These are the activations of a small neural network, seen along a few directions. Each row is one input.
Each table varies a few parts of the input and shows all the possible inputs, shuffled.
A made-up example of a description, with smaller parts first: one of 6 places along a line, together with either a single point or (one of 2 separate values, together with one of 5 places around a ring) or one of 11 places around a ring.
Shared parts are said once, and a part with two or three values counts as separate values.

Other details of the inputs shift rows strongly along two fixed directions, in all tables alike. That doesn't count.

A family of inputs:
row 1: [ 16   7  12  -1 -29  -4 -34   1   2 -16   8  11 -11]
row 2: [ -9  31  -4  -3 -10  -8 -27 -22 -33  20 -20   6 -30]
row 3: [ -9 -11  -2   1  -4  -4   8   8   8  -7  -6 -14  16]
row 4: [ -7   9 -22   5  32  -4   9   6  -9  33   0   2 -22]
row 5: [  5  -5  15  -3 -34   2 -29  -9 -15 -13 -16   3  -5]
row 6: [  6 -22  -1  -6   6   9  12   7   5  -4   3  -7   4]
row 7: [ -5 -10  -3   5   4  -3   4  15   2  -2  10  -3  21]
row 8: [ -2 -11  -8   1   0   1  13  -4   0 -13  -7  -6  17]
row 9: [-13  28  15   0   0   0 -30 -21  -6  30   0  16 -44]
row 10: [ 20   8  14  -4 -29  -2 -15 -19 -13 -24  -1   8 -12]
row 11: [  0 -15  -4   1   4   9   6   7  -4  -2  -1 -10  20]
row 12: [ -7 -13   7  12   9  15   4  -8   7   3   4   6  24]
row 13: [ -2  26 -18  -1  24  -5  23  -8 -13  22  -7   2 -17]
row 14: [  7 -16  -1   2   1  -1   9   3   7  -8 -10 -10  11]
row 15: [  9 -14   3  -5   7  11  10  11   6  -9  -2  -5   7]
row 16: [ 12  13  21 -13 -31  -4 -12 -10  -7 -23   4  11 -15]
row 17: [ -1  21 -25   5  28  -2   6   9  -3  31  -4   9 -16]
row 18: [ 2 -9  7 -9  4  5  9 15 11 -8  4 -9  8]
row 19: [ 10 -14  -1   1   7   6   6   6   4  -8  -1 -12  10]
row 20: [  2  -8   0 -10  -3  -5  27  -2   7  -9  13  -2   6]
row 21: [ -2  31  -5  -5  -9 -10 -31  -4 -12  26   2  15 -45]
row 22: [ 16   0  15 -12 -32   1 -10 -19 -12 -20   3  14 -20]
row 23: [  6 -11   0  -9   4   2  17   0   6 -14  -6   1   9]
row 24: [  0 -13  -5   4   4  10   5   7   0  -8  -2 -12  15]
row 25: [ 3 -6 -6  2 -3  1 21 -7 -8 -9  3 -1 22]
row 26: [ 14  13  18  -7 -32  -8 -16 -15  -8 -23   5   4 -12]
row 27: [ -1 -21  10   4  11  15  10  -8  17   1   9  10   8]
row 28: [ -7 -11   6  15   9  16   4  -8  12  -3   3   4  19]
row 29: [  7   7  21 -17 -28  -5 -19  -8  -3 -22  -5   8 -15]
row 30: [ -3 -19   2 -10  -2  -4  15   8  14  -2  -1  -9   5]
row 31: [ 10   5  22  -6 -23  -1 -29   7  -2 -18   5  13 -17]
row 32: [ -7 -10   0  -2   1   3   5  11   1  -1   4 -14  21]
row 33: [ 10   8  11   0 -34   3 -16 -18 -17 -25  -2   9  -8]
row 34: [ -1  -6 -10   4   0  -1   4  14   7   1  12   1  24]
row 35: [  1 -15  -6   9   7   4   4  11  -4  -4   5   1  20]
row 36: [  0 -17   0  -3   6  -3  10  15  11  -3  15   0   4]
row 37: [ -1   6  15  -8 -34  -5 -25 -12  -8 -23  -5   2  -8]
row 38: [ -6  -9  -2   1   1   4   5  11   5  -7   4 -16  16]
row 39: [ -3   1  -4   1  -5  -4  20  -2   2 -13   8  -7  17]
row 40: [-26  24  -8  16  29   1   2  -9   2  36   0  -1  -7]
row 41: [-16  23  -4  12  32  -2   2 -10   6  36   1  -1 -11]
row 42: [ 11 -11  17 -11 -31   2 -22  -8  -6 -13 -11   6 -22]
row 43: [  4 -13  10  11  13  12   4  -9  16  -3   5   4  15]
row 44: [ 10 -13   0   2  10   5   8  15   6 -11   4   6   8]
row 45: [ 11 -13  -3   8  10   1   4  10   4  -9   5  -1  11]
row 46: [  5  -9 -15  11   3   6   4  10   6  -6   5   4  18]
row 47: [-13  18 -26  16  30  -3   2   6 -14  29  -6  -2 -11]
row 48: [  5 -11 -14   8   2   5   4  10   2   0   6   5  23]
row 49: [ -5   4  31   3 -26   8 -34 -15  -1  -8   6  14   0]
row 50: [-13  20 -16   3  22 -15   7   2  -3  32 -14 -16 -15]
row 51: [-3 -1 -2 -2 -5 -5 20 -2 -3 -7  8 -5 22]
row 52: [ -1   0  19  -7 -37  -5 -29  -4 -10 -12 -10  -1  -4]
row 53: [  6 -16   2  -4   2   3  13   8   8  -9 -12  -3   8]
row 54: [-12  25 -18  -2  23 -17  11  -7  -5  26  -9 -12 -13]
row 55: [ -9  30   2 -15  -9 -14 -21 -18 -18  20 -10   5 -46]
row 56: [  2 -13  14   5  13  17   8  -4  18  -4   4  11  12]
row 57: [  8 -11  -4  -2   3  -3  13  -6   4 -13  -5  -6  12]
row 58: [-17  23   0   6  32   2   5  -5   8  35   0   6 -14]
row 59: [ 14 -10 -11   7   6   2   4   9  10  -6   7   3  14]
row 60: [ 7 -5 -4 -2  3  0  7 18 17 -6 11  6 11]
row 61: [  0 -11   6  -8  -1  -3  13  13  14  -8  -6  -7   9]
row 62: [ -1 -17   3 -10   3   3  12  11  11  -2   9 -11   4]
row 63: [ 5 -9  0  5  7 -5  4 14 10 -8 11 -5 11]
row 64: [ -7  39  -9   6 -11  -8 -37  -3 -17  21  -3  10 -33]
row 65: [-16  16 -23   9  21  -5   7  -2 -12  30 -22 -12 -11]
row 66: [ 11   3  21  -7 -27   0 -31  -2  -4 -17   1  -5 -14]
row 67: [-19  23 -22  12  27  -9   2  10  -9  30   0  -7 -10]
row 68: [-23  24 -20  -1  21 -14  11  -6 -13  32 -10 -10  -4]
row 69: [  3 -20  -4 -10   3   0  20  -4   6  -9  -1  -1   6]
row 70: [ 10 -18 -11   0   5   5  11  10  11  -2  11   8   7]
Each input here is: one of 2 separate values, together with one of 5 places along a line, together with either a single point or one of 6 places along a line.
- The inputs of row 56 and row 12 match in every part but the place on the line of 5. If row 29 is changed in the same way as row 56 into row 12, which row does it become? => row 68
- The inputs of row 65 and row 14 match in every part but the place on the line of 5. If row 38 is changed in the same way as row 65 into row 14, which row does it become? => row 66
- Which other rows does row 30 become when the choice among 2 separate values takes its other values? List them by row number. => row 42
- Which other rows does row 44 become when the place on the line of 6 takes its other values? List them by row number. => row 13, row 15, row 17, row 23, row 53
- List by row number the other rows that have the place on the line of 5 and the choice among 2 separate values in common with row 64. => row 3, row 37, row 38, row 39, row 40, row 67
- Which other rows does row 40 become when the place on the line of 5 takes its other values? List them by row number. => row 9, row 41, row 49, row 58

A family of inputs:
row 71: [  9 -20  14 -10 -35   2   1  -9  -3 -34   0   0  19]
row 72: [  8  11   4  -3 -28  -6 -30   1 -20 -14 -12  -1 -12]
row 73: [-16  11 -27  19  45   2  17  12   3  36   8  -2  11]
row 74: [ -9  31   0   8   5  -1 -35  -6 -13  34  -7  14 -37]
row 75: [ 19 -54  35  -8 -32  16  -7  15  28 -53  14   0  33]
row 76: [-13 -33 -11   4  45  10  59   9  30   7   5 -19  46]
row 77: [-12 -17 -16  14  41   6  36   9  24  16   8  -6  31]
row 78: [ -7  24  -6  -6   4 -12 -10   3  -8  19  -5  -4 -27]
row 79: [ -9  39  -2  14   4   0 -32 -17 -21  30  -3  14 -31]
row 80: [ 34 -34  26 -16 -40   6  -9   8  16 -53  16  13   7]
row 81: [  1  14  20 -11 -25  -5 -17 -18  -8 -12  -6   4 -19]
row 82: [  8  -1   4  -1 -23  -3 -10  -5 -11 -21  -9  -6   7]
row 83: [ -9  31 -14  -4  -8 -13 -25  -4 -29  24 -12   0 -37]
row 84: [ -5  -1 -28  -1  48  -2  61   2  13  22   3  -7  10]
- What do these inputs look like to the network? => one of 2 separate values, together with either a single point or one of 6 places along a line
- The inputs of row 74 and row 77 match in every part but the choice among 2 separate values. If row 73 is changed in the same way as row 74 into row 77, which row does it become? => row 79
- Which other rows does row 82 become when the choice among 2 separate values takes its other values? List them by row number. => row 72
